These are the activations of a small neural network, seen along a few directions. Each row is one input.
Each table varies a few parts of the input and shows all the possible inputs, shuffled.
Descriptions start from the smaller parts, as in this example, which fits no table here: one of 2 separate values, together with either a single point or one of 11 places along a line or (one of 4 places along a line, together with one of 5 places around a ring).
Shared parts are said once, and a part with two or three values counts as separate values.

Other details of the inputs vary at random and push rows far along two fixed directions, the same in every table; ignore that.

Rows:
row 1: [-47 -12  -1   4 -10  18  -5  15   6  28  14 -63   3  22]
row 2: [ 19 -85   5  27  -9  10   1  21  18  53 -19 -87 -59  86]
row 3: [-57 -11   2 -14   2  25  -4   6  23  49  20 -62   7   5]
row 4: [ 28   2  -6  -3   6 -45 -10 -31  -7 -29 -38  67 -29  16]
row 5: [-20  10   2  -7  10  37  25   2   9  24  39 -16  26 -31]
row 6: [ 19 -62  -1  34 -21  16  -5  24  -9  24 -27 -70 -52  71]
row 7: [ 24 -62   0  25   3   0   7  15  11  35  -3 -50 -39  55]
row 8: [-23  46  -1  -3  12 -22  -8 -14  -9 -32  19  47  35 -42]
row 9: [ 34  -7 -18   9 -14 -22  10 -17 -30 -35 -37  50 -32  38]
row 10: [ 22   7 -19   4  -3 -25 -13  -8 -30 -37 -20  49  -5   2]
row 11: [ 41  -5  -3   9   8 -32 -11 -22 -10 -24 -37  53 -37   9]
row 12: [-28  22  -1 -16  16 -23 -18 -17  10  -2   7  25  17 -25]
row 13: [ 56 -21  18 -39 -23 -25   6   6  32  -6 -53   7 -20  46]
row 14: [-21 -60 -18   3  -6   5 -17  16   5  47 -10 -69 -32  61]
row 15: [ 29 -10  17 -28 -32  37   7  49  18  12  -6 -60  22   1]
row 16: [-19   9 -19  -6  -1  -9 -25   2 -21 -14   2  13  21 -12]
row 17: [-12  19  -9  -1  -6  29  20   3 -17  -6  21   4  23 -20]
row 18: [ 48 -29  14  23   4 -55  17 -30  14 -15 -46  39 -70  69]
row 19: [ 32  18   2  27  18 -13  13   8 -10 -29  32  32  20 -36]
row 20: [-34   6 -11  -1 -12  36  -1   9 -17  10  11 -30  12  -8]
row 21: [ 29   7  16  24  32 -13  18   2  16  -3  40  19  14 -37]
row 22: [-20 -18 -22  10   1  22 -33  30 -24  15  21 -43  22 -16]
row 23: [ 25 -14  11 -30 -29  40  11  55  19  18   8 -67  34   0]
row 24: [ 53 -13   1  26 -10 -59  15 -28 -12 -46 -57  61 -64  69]
row 25: [ 38  -9   3  16 -18 -22  18 -21 -15 -32 -45  39 -45  51]
row 26: [-20  15 -13 -10 -14 -34  -9 -27 -15 -29 -38  40 -21  34]
row 27: [-48  25  -6  -9  -9  35  -1   3 -11   7  17 -21  23 -24]
row 28: [-15  15  -3  -2 -11 -44  -5 -32  -8 -31 -40  44 -28  41]
row 29: [-35  25   9  -7  27 -10  -8  -7  20  10  39   6  37 -46]
row 30: [ 12 -32 -21  25   4  32 -20  42 -26  17  30 -50  17 -17]
row 31: [  5   9  -6  -6   6 -37 -24 -30  -7 -21 -38  53 -26   4]
row 32: [ 53 -17  26 -42 -30 -16  11   5  38  -2 -59  -2 -26  49]
row 33: [ 70  -4  23 -37 -16 -36 -15   6  28 -23 -60  28 -16  14]
row 34: [ 26  -2  -7  24  13  12   5  22 -18 -10  40   3  32 -34]
row 35: [-43 -10 -15  -7 -15  27  -8  15  -9  22   7 -50   8  15]
row 36: [-33  14   9  -9  12 -19   7 -24  21   8   8  13   3   2]
row 37: [-31   7  -4  -8  16   2 -27   0   5  17  16 -10  18 -32]
row 38: [-48 -20  -3 -13  -1  28  -4   8  16  48  16 -60   5  12]
row 39: [ 33  14   9  13  25 -11  15  -9   4 -15  25  44  16 -39]
row 40: [ 24  20  -3   7 -17  -4  17 -27 -26 -40 -39  56 -30  14]
row 41: [-34  42   3   3  15  -2 -15  -1  -7 -16  34  16  43 -58]
row 42: [  3 -36 -25  12 -15   1  -6  15 -21   6 -16 -27 -24  49]
row 43: [  7 -26  19  24  16  22  29  17  29  39  40 -54  -4   4]
row 44: [-52  23  12 -16   4  14   2 -19  19  22   6 -12   3 -16]
row 45: [ 41  42  13 -40 -16   8  27  15   8 -36   7  40  54 -41]
row 46: [ -9   8 -10  -8  14 -11 -12 -10  -3  -1   9  23  14 -21]
row 47: [ 20  10  -6   5  22   5   8   1  -5  -4  30  28  23 -44]
row 48: [ -5 -61 -15  19 -29  17 -20  23 -16  28 -39 -77 -55  79]
row 49: [ 42   6  -4  16  -7 -29  20 -23 -21 -44 -28  65 -27  27]
row 50: [-26  -6  -8 -10  13  -4 -23   2   5  19  16 -12  19 -15]
row 51: [ 10  -8  -6   5  12  17  22   1   0  13  26   2   8 -11]
row 52: [-15   7 -10  -1  -8 -37 -41 -16 -19 -26 -41  27 -19  18]
row 53: [-22  -5 -24  -1  -7  15  -2  11 -21   3  12 -15  14   5]
row 54: [-25   1  -7 -11 -25 -25 -12 -24  -9 -16 -55  14 -39  57]
row 55: [-33 -51 -14  -4  -5   2 -21  11  11  47 -11 -67 -27  55]
row 56: [-26  11  21  -9  -5 -35  -3 -47  23  -3 -51  25 -50  41]
row 57: [ 27  -2 -10   6 -20 -10  15 -19 -25 -31 -41  40 -36  39]
row 58: [ -2  -4   2   3   9  39  28   6   6  25  35 -20  15 -21]
row 59: [-33   6   2  -9   2  27   6  -9   8  24  10 -18   2 -12]
row 60: [-38  17  12   0  26  -6 -19  -4  20  18  33 -11  26 -42]
row 61: [-48  14   6 -15   3  24   2 -12  14  26  11 -20   8 -16]
row 62: [ 37   3  18 -38   3  21   2  45  35  16  31 -30  60 -52]
row 63: [ 24  14  -1   0  10 -36 -12 -30  -7 -29 -31  66 -23  -6]
row 64: [-11  -4 -17   1  -9 -23 -41  -5 -24 -17 -34  11 -15  17]
row 65: [ 25   6 -15   8  -6 -30 -22 -14 -32 -41 -39  53 -22   9]
row 66: [  4  -6  20  17  13  37  28   7  17  29  37 -32   7 -22]
row 67: [ -4   3   6   5   9  43  24   4   6  24  30 -21  10 -30]
row 68: [-36  13   2  -8  17  -8 -27  -6  11  13  13  -5  15 -30]
row 69: [ -22  -80  -26   12  -32   16  -29   33  -13   45  -36 -104  -51   99]
row 70: [ 36  11   0  25   9  -7   0   1 -23 -32   9  38   9 -28]
row 71: [ 28  17  14  18  28   0  10  -4   4  -9  33  32  20 -55]
row 72: [-12  22  -4  -6  18  22  26  -4   3   8  45  15  35 -45]
row 73: [ 27   9  19  28  33  -9  11   3  16  -1  37  13   9 -44]
row 74: [ -7   5 -23   0   0  -4 -19   6 -27 -15   6  15  19 -13]
row 75: [ 35 -25  29 -35 -24  20   7  30  43  27 -25 -56  -4  22]
row 76: [-50  13   7   3  -6  20  -2   3   4  15  14 -39   8  -3]
row 77: [  52  102   19  -49    2   -3   29   -2    1  -77   25  115   94 -117]
row 78: [-54  19  -1  -5 -10  27  -5   3  -5  12  11 -32  14 -12]
row 79: [ 39 -16 -21  14  -6 -23 -14  -1 -32 -30 -28  35 -21  21]
row 80: [-52  13  16 -10  12  16  12  -7  30  33  32 -31  18 -15]
row 81: [ 43  41  15 -33  -6  21   2  37   6 -27  24  15  72 -79]
row 82: [-41  12  -1 -12   9  41  18   3  10  32  45 -27  35 -35]
row 83: [  0  15  16  30  10  40  34  21   3   9  56 -31  26 -41]
row 84: [ 32  20  33  18  10 -27  35 -41  19 -22 -22  57 -41   9]
row 85: [ 19 -59   1  37 -12   5   7  29   3  25  -8 -73 -45  69]
row 86: [-22   6  -1 -17  -2 -41  -7 -39  10  -8 -41  38 -32  38]
row 87: [-29  43 -11 -10   8 -10 -14  -7 -16 -26  20  38  42 -47]
row 88: [ 22 -19   2  41  17  12  -4  36  -7   8  43 -39  16 -24]
row 89: [-44  12 -19  -8   0  29  -1  16 -14  12  41 -26  44 -27]
row 90: [  8  36  11 -11  -1 -16  21 -50   0 -29 -36  77 -28  -2]
Each input here is: one of 2 separate values, together with one of 5 places along a line, together with either a single point or one of 8 places along a line.
The inputs of row 13 and row 45 match in every part but the choice among 2 separate values. If row 61 is changed in the same way as row 13 into row 45, which row does it become?
Answer: row 27
The inputs of row 26 and row 86 match in every part but the choice among 2 separate values. If row 57 is changed in the same way as row 26 into row 86, which row does it become?
Answer: row 58
The inputs of row 46 and row 74 match in every part but the choice among 2 separate values. If row 75 is changed in the same way as row 46 into row 74, which row does it become?
Answer: row 15
Change only the choice among 2 separate values in row 23. List by row number the other rows that result.
Answer: row 32
Which other rows agree with row 41 in the choice among 2 separate values and the place on the line of 5? List them by row number.
Answer: row 22, row 30, row 52, row 64, row 65, row 70, row 81, row 88
Start at row 70 and move only the place on the line of 5, one step at a time. The first step leads to row 34. Which rows follow, in order?
Answer: row 49, row 25, row 6
Change only the place on the line of 8 in row 66. List by row number the other rows that result.
Answer: row 44, row 56, row 59, row 61, row 67, row 84, row 90
Change only the choice among 2 separate values in row 80. List by row number the other rows that result.
Answer: row 1

Rows:
row 91: [-48  -5 -13  33  18   4 -24   4 -16  16  33 -30   5 -14]
row 92: [-47  51  12 -47   9  23  36 -34  29  14  27  32  39 -45]
row 93: [-13 -31 -30  41  -3  22  -8  20 -41   8  19 -39  -9  19]
row 94: [-70 102   7 -28  -2  28  44 -47  -8 -31  28  69  46 -69]
row 95: [  2   8 -17 -22 -32  24 -18  39 -25 -17  -6 -26  35  -9]
row 96: [ 50 -15  10 -24 -18  26   2  51  15   7   3 -42  30 -12]
row 97: [-19 -43  -9   8  26 -15 -28   4  18  44  14 -38 -12  14]
row 98: [-40  -4 -12  -3   3  -9 -44   8  -6  11   0 -26   8  -5]
row 99: [ 46 -13  21  25   7 -60   1 -33  12 -25 -52  48 -68  47]
row 100: [ 48  11 -13  -2   4 -63   7 -57 -20 -55 -58 122 -45  31]
row 101: [-71  93   8 -25  -3  29  41 -45  -6 -25  25  58  41 -59]
row 102: [ 26   7  -7   1  12 -73  -4 -62  -7 -41 -56 108 -53  36]
row 103: [ 13 -14  19  -4  11   0 -11  23  31  23  14 -38  12 -15]
row 104: [-21  20  -8 -20 -19   6 -29  18 -15 -15  -8 -10  29 -17]
row 105: [ 29 -10  18 -23  -8   7 -10  31  25  11  -4 -33  19 -10]
row 106: [-19  79  35 -31  13  33  66 -32  34  -7  43  50  47 -77]
row 107: [ 21  -6  23  15  12  -1   8  14  22  10  19 -21   3 -12]
row 108: [ 11 -17 -29  30  -6 -40 -19 -31 -45 -35 -49  52 -56  53]
row 109: [ -17  114   45  -34   12   46   90  -36   32  -25   61   75   72 -110]
row 110: [-46 -18 -15  18  13  -4 -41   9 -10  23  17 -40   3  -1]
row 111: [-28 -17 -20  40   6   0 -15  -2 -30   4  11 -18 -18  17]
row 112: [ 25 -70 -31  15  -1  26  -6  43 -16  37  21 -63   0  31]
row 113: [-30  -2 -14 -19 -13   9 -42  26 -10   8  -2 -37  26  -9]
row 114: [ 30 -11  -2 -47 -20 -54 -34 -16  13 -21 -79  40 -29  46]
row 115: [-13 -26  -2 -24   9 -11 -34  17  25  33   3 -38  13   1]
row 116: [ 60 -36  -4  35  -5  46  35  50 -15  10  39 -47  11  -1]
row 117: [  4 -47 -40  34  -9  22 -16  29 -48   8   9 -40  -9  29]
row 118: [ 13 -30  16  14  16  -6  -9  16  26  29  14 -41  -7   4]
row 119: [-82 101   5 -29  13  41  40 -39  -2 -13  59  55  72 -97]
row 120: [-50 -21 -18  31  23  -7 -39   1 -13  26  23 -35  -6  -1]
row 121: [-43  48  12 -47   6  17  35 -35  29  11  18  34  31 -36]
row 122: [ 58   7  28  -9 -14 -67  -5 -31  17 -47 -82  67 -56  46]
row 123: [-13 -38  -4  -6  16 -14 -30  10  21  38   6 -39  -2  15]
row 124: [ 55 -55  -9  34   0  31  17  44 -11  21  25 -53  -6  17]
row 125: [ 95  16  20 -32 -42 -41  12  -8   1 -70 -92  76 -33  40]
row 126: [-37 -33 -26  38  13   2 -27   4 -25  23  17 -37 -17  18]
row 127: [  9 -37 -36  37 -16  28  -4  31 -52  -3   9 -36  -7  28]
row 128: [-38  15  -4 -18 -28 -45  -5 -69  -9 -27 -92  60 -76  81]
row 129: [ 15 -46   4  39  20   8   3  19  11  36  27 -52 -19  14]
row 130: [ 31 -48  -1  38  13  32  15  37   1  35  43 -61   0   2]
row 131: [-35  -4 -10  18   4  -8 -28   2 -15   3   5 -19  -3   3]
row 132: [  7 -40  10  30  26  -8 -10  12  22  37  19 -45 -22  10]
row 133: [ 49 -37   3  38   2  18  26  25  -4  10  15 -31 -20  19]
row 134: [ 27 -33 -11 -44 -23   8 -23  41  11  16 -20 -41  20  19]
row 135: [-38  23  -6  -3   1   5 -25   9 -10  -4  18 -11  31 -32]
row 136: [ -5  86  40 -30   1  28  75 -36  30 -23  24  64  35 -63]
row 137: [-16  59  37 -28   7  24  59 -33  38   1  24  37  25 -46]
row 138: [ 66   0  25 -24 -30 -42  -5  -6  16 -40 -79  38 -37  43]
row 139: [ 56 -19  14  33   0 -45  14 -27   0 -28 -46  44 -67  54]
row 140: [ -5 -14 -22 -21 -27  19 -35  41 -20   1 -10 -44  25   4]
The inputs of row 95 and row 134 match in every part but one. If row 135 is changed in the same way as row 95 into row 134, which row does it become?
Answer: row 115
What do these inputs look like to the network?
Answer: one of 5 places along a line, together with either one of 2 separate values or one of 8 places along a line
Change only the choice among 2 separate values in row 94. List by row number the other rows that result.
Answer: row 101
Change only the place on the line of 5 in row 100. List by row number the other rows that result.
Answer: row 93, row 108, row 130, row 133
